Each row below holds a small network's activations on one input, seen along a few directions.
In each table, some parts of the input vary, and every possible input appears once, in random order.
Descriptions start from the smaller parts, as in this example, which fits no table here: line(4) and (point or ring(11) or (values(2) and ring(8))).
Shared parts are said once, and a part with two or three values counts as separate values.
In the rows, zero is written as 128.

Other details of the inputs shift rows strongly along two fixed directions, in all tables alike. That doesn't count.

A family of inputs:
r1: [109 132 103 157 138 150 144 103 136 134 130 130  97]
r2: [142 139 109 159 124 141 156 112 147 122 107 119  97]
r3: [117 141 112 161 141 147 142 116 146 121 121 133 103]
r4: [ 96 123 117 113 145 130 120 110 125 112 122 147 143]
r5: [174 113 122 120 106 110 151 139 111 143 137 111 134]
r6: [ 92 125 158 113 142 127  97 156 113 128 138 161 168]
r7: [ 90 114 108 121 139 112 109 125 129 125 124 149 134]
r8: [110 131 138 130 142 127  74 116 138 109 131 121 132]
r9: [112 139 121 147 150 153 142 108 137 107 106 128 122]
r10: [115 124  94 140 127 124 147 108 127 132 132 122 106]
r11: [ 95 134 133 119 152 143 120 123 124 144 142 149 128]
r12: [125 141 120 143 119 134 108 112 142 103 120 107  94]
r13: [ 94 137 143 117 160 124 106 132 136 131 122 155 136]
r14: [107 133 102 132 142 142 145  90 124 117 133 128 119]
r15: [170 124 162 114  77 114 119 155 125 118 125  87 147]
r16: [177 103 140 100  98  91 126 166 109 143 130 125 163]
r17: [124 116 140  88 121 101 112 151 122 141 129 145 156]
r18: [107 130 157 109 126 115  83 136 139 118 134 125 132]
r19: [150 119 152 116  99 126 139 156 101 147 138 127 152]
r20: [217 121 126 146  86 138 186 141 118 151 132  86 107]
r21: [142 141  98 127 126 136 170  97 135 130 130 106  98]
r22: [107 128 161 102 138 114  97 167 119 142 142 161 162]
r23: [171 129 140 139 115 129 145 148 126 136 134 120 130]
r24: [130 135 115 155 158 144 133 106 143 117 114 131 114]
Description of these inputs: values(4) and (point or ring(5)).
The inputs of r22 and r23 match in every part but the values(4) part. If r21 is changed in the same way as r22 into r23, which row does it become?
> r5
Which other rows does r6 become when the ring(5) part takes its other values? List them by row number.
> r4, r9, r14, r19
A walk changes only the ring(5) part. It starts at r10 and steps to r7. List the rest of the walk in order.
> r2, r3, r1

A family of inputs:
r25: [160 134 123 147 138 148 151 115 133 125 123 112 118]
r26: [128 148 117 148 124 155 122  95 140 105 128 102  78]
r27: [202 133 105 143 102 139 187 125 128 132 126  85 109]
r28: [163 134  91 156 111 135 179 105 142 128 120 104  89]
r29: [119 134 121 147 146 142 111  98 144 102 127  98 107]
r30: [ 99 151  96 150 158 164 153  93 142 126 136 120  92]
r31: [132 114 163  96  93  91 110 176  98 157 156 144 169]
r32: [ 71 126 132  95 159 118  85 135 121 121 136 173 163]
r33: [127 113 101 133 125 124 142 114 131 133 123 125 109]
r34: [208 127 141 148  84 134 171 150 119 131 116  95 132]
r35: [106 133 148 118 132 123 113 144 124 116 113 148 153]
r36: [133 101 152  81  93  91 117 162 103 140 134 142 174]
r37: [ 86 119 148 115 157 107  79 151 126 137 128 173 152]
r38: [152 125 115 132  99 132 166 124 115 147 131  97 107]
r39: [ 64 149 112 167 172 175 123  91 150 108 129 144 101]
r40: [ 79 145 114 141 162 147 106  89 158  89 114 108 108]
r41: [108 137 102 132 141 139 149  91 138 106 122 131 114]
r42: [162 103 162 103  96  90 114 173  89 147 147 138 182]
r43: [198 139 122 126  91 133 189 121 142 129 107  89 107]
r44: [ 35 130 119 153 195 139  78 111 143 107 116 181 125]
r45: [165 148 113 154 120 157 183 101 144 133 124  95  78]
r46: [ 52 132 121 129 189 122  81 110 138 128 129 178 130]
r47: [154 117 176 103  94 110 117 183 112 158 145 135 162]
r48: [162 128 150 101 105 119 140 154 125 135 114 121 147]
r49: [134 136 115 145 116 130 103 111 154 115 120 105 105]
r50: [155  97 138 102  99 103 120 157  97 149 141 128 163]
r51: [104 121 141 123 165 128  98 122 120 131 137 151 147]
r52: [126 110 146  98 119  89  99 180 110 148 140 162 164]
What is each input in this table made of?
> values(4) and (point or line(6))
Which other rows does r35 become when the line(6) part takes its other values? List them by row number.
> r32, r36, r41, r43, r48
Which other rows does r25 become when the line(6) part takes its other values? List them by row number.
> r27, r34, r42, r50, r51
Which other rows does r40 become when the values(4) part takes its other values? List them by row number.
> r26, r29, r49
